These are the activations of a small network on made-up records, seen along a few directions, one row for each record.
After each row come some of the record's fields: Peb, Filu, Labe, Nul, Noz, Pimez, Voku, Dul.
Not every record has every field; a missing one is left out.
Other fields move the rows too, some of them a lot.
In the rows, zero is written as 500.
Random noise pushes rows far along 2 fixed directions. That doesn't count. These rows show it; they differ only by the noise:
[485 462 403 757 690 583 519 592 315 488 485 547 517 566 417 494 622 258
 671 428 604 482 471 665]
[400 447 353 387 595 380 381 476 520 490 464 417 706 608 512 613 643 464
 546 512 517 582 513 379]
[425 613 471 410 605 534 493 458 560 535 371 392 615 467 426 584 556 515
 582 432 460 619 399 544]
[442 485 397 552 638 497 463 523 438 498 455 469 606 563 454 556 617 384
 607 460 544 546 473 535]

[534 501 477 469 524 359 411 512 365 494 511 463 468 503 508 418 423 584
 503 517 552 496 566 529] | <Peb:y4 Filu:p1>
[437 397 274 671 363 283 343 504 404 506 670 579 602 616 542 671 626 271
 469 535 550 460 552 299] | <Peb:y2 Filu:p2 Pimez:u1 Voku:j2 Dul:l2>
[556 419 498 428 444 507 434 567 665 402 464 402 533 605 509 353 545 539
 517 432 471 489 571 551] | <Peb:y3 Filu:p1 Labe:z3 Nul:d2 Noz:h1 Pimez:u2 Voku:j1 Dul:l1>
[475 821 553 295 516 419 528 337 805 628 423 371 668 343 389 664 294 750
 591 447 400 643 346 454] | <Peb:y2 Filu:p1 Labe:z2 Nul:d2 Noz:h4 Pimez:u1 Voku:j2 Dul:l1>
[485 654 692 537 568 760 686 502 468 425 346 503 376 294 493 458 479 535
 552 385 408 534 441 730] | <Peb:y2 Filu:p2 Labe:z4 Nul:d1 Pimez:u1 Voku:j1 Dul:l2>
[623 544 312 604 517 674 505 582 439 317 493 555 419 605 588 444 601 388
 534 612 581 556 598 625] | <Peb:y3 Filu:p2 Pimez:u1 Voku:j1 Dul:l2>
[506 631 540 131 522 349 446 510 793 413 465 549 527 585 589 572 490 616
 380 542 362 579 589 311] | <Peb:y2 Filu:p1 Labe:z3 Nul:d2 Noz:h3 Pimez:u2 Voku:j2 Dul:l1>
[638 495 485 626 574 560 468 518 541 577 547 526 609 431 343 547 561 478
 605 306 544 517 566 546] | <Peb:y2 Filu:p2 Labe:z4 Nul:d2 Noz:h3 Pimez:u1 Voku:j1 Dul:l1>
[515 545 609 387 549 575 571 406 618 468 433 467 478 439 475 420 385 533
 376 541 533 540 375 539] | <Peb:y4 Filu:p1 Labe:z1 Nul:d2 Noz:h2 Pimez:u2 Voku:j2 Dul:l2>
[451 543 431 658 536 454 358 532 423 457 598 644 325 712 550 486 555 386
 520 618 613 378 607 418] | <Peb:y3 Filu:p2 Pimez:u2 Voku:j2 Dul:l1>
[618 614 328 415 661 507 569 573 495 385 526 566 590 653 452 539 472 465
 578 506 578 569 598 635] | <Peb:y2 Filu:p1 Labe:z2 Nul:d2 Noz:h1 Pimez:u1 Voku:j1 Dul:l1>
[698 450 259 629 531 539 475 577 413 378 590 560 471 581 458 424 735 300
 529 527 667 504 587 428] | <Peb:y4 Filu:p2 Pimez:u1 Voku:j1 Dul:l1>
[485 469 552 595 499 359 485 531 497 579 418 503 550 350 488 465 444 407
 540 616 433 594 521 513] | <Peb:y1 Filu:p1>
[527 699 659 286 478 568 542 412 732 625 500 436 446 461 405 513 331 626
 507 546 276 594 413 570] | <Peb:y3 Filu:p1 Labe:z1 Nul:d2 Noz:h3 Pimez:u2 Voku:j2 Dul:l1>
[421 450 502 324 439 488 329 453 476 343 495 438 446 571 729 469 477 500
 338 591 489 496 638 351] | <Peb:y4 Filu:p2 Pimez:u2 Voku:j1 Dul:l2>
[372 463 631 555 541 538 578 499 391 489 488 430 410 427 499 456 501 373
 602 465 502 458 518 520] | <Peb:y1 Filu:p1 Labe:z4 Nul:d1 Pimez:u1>
[567 796 509 464 588 660 725 559 555 419 333 552 306 466 455 448 369 538
 605 305 440 598 476 758] | <Peb:y1 Filu:p1 Labe:z4 Nul:d2 Noz:h1 Pimez:u1 Voku:j1 Dul:l1>
[438 395 489 375 460 424 478 458 509 526 551 416 590 538 536 434 519 587
 395 578 512 490 436 365] | <Peb:y4 Filu:p1 Labe:z1 Nul:d1 Pimez:u2>
[502 352 388 674 585 273 260 552 486 567 629 692 639 618 442 572 608 329
 487 490 526 488 531 367] | <Peb:y2 Filu:p2 Labe:z3 Nul:d2 Noz:h2 Pimez:u2 Voku:j2 Dul:l1>
[548 397 385 244 376 362 458 527 560 444 506 465 564 623 706 500 518 422
 378 656 633 455 796 318] | <Peb:y4 Filu:p1>
[575 504 414 344 514 536 473 529 655 556 391 464 637 376 347 660 462 627
 502 407 483 534 497 506] | <Peb:y2 Filu:p2 Labe:z2 Nul:d2 Noz:h1>
[508 455 305 571 593 289 369 494 562 573 635 512 764 534 461 643 446 373
 644 453 631 556 484 375] | <Peb:y2 Filu:p1 Labe:z2 Nul:d2 Noz:h4 Pimez:u1 Voku:j2 Dul:l1>
[520 473 486 258 591 516 374 401 660 555 397 350 732 463 462 448 548 621
 363 463 466 594 451 332] | <Peb:y4 Filu:p2 Labe:z3 Nul:d2 Noz:h2 Pimez:u2 Voku:j1 Dul:l1>
[565 195 356 635 605 478 373 612 401 573 636 583 561 519 403 611 588 376
 623 465 616 479 669 515] | <Peb:y1 Filu:p2 Labe:z2 Nul:d2 Noz:h3>
[607 532 491 530 408 363 523 546 303 533 510 658 480 630 565 462 511 351
 491 594 674 471 604 503] | <Peb:y4 Filu:p1>
[617 461 442 720 630 657 395 604 382 412 472 454 447 554 432 346 519 380
 546 481 625 430 570 591] | <Peb:y4 Filu:p2 Pimez:u2 Voku:j1 Dul:l1>
[416 519 417 469 457 451 445 613 480 623 496 431 509 597 475 570 489 506
 406 560 508 504 595 420] | <Peb:y1 Filu:p1>
[532 649 809 642 538 650 667 504 536 647 368 450 293 277 427 403 374 411
 559 540 575 528 408 699] | <Peb:y4 Filu:p1>
[356 572 807 372 386 691 527 334 679 539 386 208 463 170 468 346 484 648
 504 402 279 434 275 716] | <Peb:y3 Filu:p2 Labe:z3 Nul:d2 Noz:h1 Pimez:u2 Voku:j1 Dul:l2>
[302 408 758 457 312 503 569 504 500 306 487 443 255 493 698 335 579 503
 451 539 416 319 414 575] | <Peb:y3 Filu:p1 Labe:z3 Nul:d2 Noz:h1 Pimez:u2 Voku:j2 Dul:l2>
[401 523 483 723 502 588 422 479 435 769 545 494 549 262 310 583 425 413
 600 313 450 535 348 623] | <Peb:y2 Filu:p2>
[364 381 515 592 357 291 443 498 297 330 512 651 506 744 688 559 613 460
 415 643 437 352 614 378] | <Peb:y2 Filu:p2 Labe:z4 Nul:d2 Noz:h4 Pimez:u1 Voku:j2 Dul:l2>
[447 417 504 443 359 198 360 496 444 540 515 512 617 626 575 444 630 537
 506 683 630 437 624 416] | <Peb:y3 Filu:p1>
[481 520 532 456 550 584 595 513 440 362 489 426 430 570 665 511 524 470
 424 526 401 374 649 533] | <Peb:y2 Filu:p2 Labe:z4 Nul:d2 Noz:h1 Pimez:u1 Voku:j1 Dul:l2>
[377 603 615 411 345 498 526 329 626 550 432 469 374 377 493 518 453 697
 500 477 345 500 416 477] | <Peb:y3 Filu:p2 Pimez:u1 Voku:j2 Dul:l2>
[485 426 432 649 512 359 330 554 439 623 478 573 531 495 450 716 459 428
 461 403 484 476 410 510] | <Peb:y2 Filu:p2 Labe:z3 Nul:d2 Noz:h4>
[595 447 538 640 669 715 474 558 575 708 435 552 529 314 361 540 463 418
 652 344 633 608 400 669] | <Peb:y3 Filu:p2 Labe:z1 Nul:d2 Noz:h2>
[455 467 432 550 463 254 394 469 302 432 635 610 533 636 570 573 596 410
 479 494 501 330 517 401] | <Peb:y2 Filu:p2 Labe:z4 Nul:d2 Noz:h1 Pimez:u1 Voku:j2 Dul:l1>
[523 377 441 360 547 561 531 678 502 347 448 422 583 578 666 338 605 383
 490 431 544 539 508 471] | <Peb:y4 Filu:p1 Labe:z3 Nul:d2 Noz:h1 Pimez:u2 Voku:j1 Dul:l1>
[551 807 546 626 536 479 644 475 655 567 417 526 426 527 436 581 410 571
 565 393 446 517 452 562] | <Peb:y2 Filu:p1 Labe:z4 Nul:d2 Noz:h4 Pimez:u1 Voku:j2 Dul:l1>
[557 489 603 466 424 496 532 471 593 555 514 432 498 470 364 404 484 543
 466 470 383 494 388 499] | <Peb:y4 Filu:p1 Labe:z1 Nul:d2 Noz:h3 Pimez:u2 Voku:j2 Dul:l1>
[453 612 526 196 448 538 470 473 791 492 358 409 550 393 486 484 526 671
 508 396 439 496 354 435] | <Peb:y3 Filu:p2 Labe:z3 Nul:d2 Noz:h1 Pimez:u2 Voku:j2 Dul:l1>

Which values does each new row have?
[504 540 618 667 499 730 664 593 450 401 416 714 290 557 474 362 416 423
 490 476 601 535 412 743] | <Peb:y3 Filu:p1 Labe:z1 Nul:d2 Noz:h2 Pimez:u2 Voku:j2 Dul:l2>
[420 279 509 339 410 417 441 559 572 402 685 413 635 624 719 534 635 587
 336 624 503 486 636 270] | <Peb:y2 Filu:p1 Labe:z1 Nul:d2 Noz:h3 Pimez:u2 Voku:j1 Dul:l2>
[401 355 572 616 451 336 456 437 417 433 521 615 369 555 576 386 542 419
 349 515 476 453 429 461] | <Peb:y4 Filu:p1 Labe:z3 Nul:d2 Noz:h2 Pimez:u2 Voku:j2 Dul:l2>
[565 651 494 456 553 775 594 464 510 379 327 429 435 417 439 398 504 515
 477 442 648 525 483 572] | <Peb:y4 Filu:p2 Pimez:u1 Voku:j1 Dul:l2>
[452 411 548 751 413 471 448 463 512 576 533 445 594 353 383 620 402 446
 620 425 463 495 367 573] | <Peb:y2 Filu:p2 Labe:z2 Nul:d2 Noz:h4 Pimez:u1 Voku:j2 Dul:l2>
[494 509 649 702 487 549 553 528 295 481 521 530 379 538 472 337 405 452
 525 502 530 369 310 685] | <Peb:y4 Filu:p1 Labe:z1 Nul:d2 Noz:h4 Pimez:u2 Voku:j2 Dul:l1>
[547 293 518 565 513 419 420 535 467 474 486 459 464 545 519 551 505 505
 514 548 554 387 457 483] | <Peb:y4 Filu:p2 Labe:z1 Nul:d2 Noz:h4>
[521 610 480 214 507 583 637 593 638 331 293 391 531 530 545 475 467 582
 524 361 498 656 539 486] | <Peb:y1 Filu:p1 Labe:z4 Nul:d2 Noz:h1 Pimez:u1 Voku:j1 Dul:l1>
[437 568 693 436 567 687 581 457 617 428 398 315 498 162 485 361 516 528
 473 376 424 410 316 714] | <Peb:y2 Filu:p2 Labe:z3 Nul:d2 Noz:h1 Pimez:u2 Voku:j1 Dul:l2>
[578 522 643 616 602 803 543 562 588 532 456 509 537 363 487 515 442 525
 485 444 519 547 455 672] | <Peb:y2 Filu:p2 Labe:z1 Nul:d2 Noz:h2 Pimez:u2 Voku:j1 Dul:l2>
[438 610 502 427 459 379 360 517 583 749 459 299 716 422 365 611 471 643
 475 433 493 634 432 432] | <Peb:y2 Filu:p1>
[374 390 348 254 389 307 284 376 657 631 545 447 672 506 586 617 545 685
 486 516 443 605 539 215] | <Peb:y3 Filu:p2>
[455 493 646 519 508 703 492 388 575 616 502 394 539 413 434 478 515 588
 472 537 436 548 364 637] | <Peb:y3 Filu:p2 Labe:z1 Nul:d2 Noz:h2 Pimez:u2 Voku:j1 Dul:l2>
[462 566 667 374 351 582 453 422 486 323 409 419 467 396 568 396 441 596
 423 579 530 432 407 438] | <Peb:y4 Filu:p2 Pimez:u2 Voku:j2 Dul:l2>
[542 290 477 614 511 586 400 475 532 746 391 400 663 320 225 732 541 470
 529 437 468 648 421 646] | <Peb:y1 Filu:p2 Labe:z2 Nul:d2 Noz:h2>
[483 419 454 442 521 480 514 497 396 367 648 633 508 662 561 611 595 371
 472 638 600 434 600 452] | <Peb:y2 Filu:p2 Labe:z2 Nul:d2 Noz:h3 Pimez:u1 Voku:j2 Dul:l2>
[382 369 741 215 388 463 367 313 704 711 369 303 745 184 526 609 602 561
 393 556 313 646 249 315] | <Peb:y4 Filu:p2 Labe:z3 Nul:d2 Noz:h2>
[414 598 456 188 434 523 506 324 627 458 359 390 610 470 541 503 549 633
 430 451 412 563 445 522] | <Peb:y3 Filu:p2 Labe:z4 Nul:d2 Noz:h1 Pimez:u1 Voku:j1 Dul:l2>
[370 404 639 593 351 322 558 484 340 274 585 577 353 555 638 438 590 464
 504 563 432 297 557 511] | <Peb:y2 Filu:p1 Labe:z4 Nul:d2 Noz:h1 Pimez:u1 Voku:j2 Dul:l2>
[682 582 206 371 586 571 533 555 535 399 501 506 500 641 472 514 580 514
 470 546 577 621 588 386] | <Peb:y4 Filu:p2 Pimez:u1 Voku:j1 Dul:l1>
[536 473 269 408 519 331 534 557 683 543 464 422 640 511 507 577 586 483
 491 654 530 605 656 444] | <Peb:y1 Filu:p1>
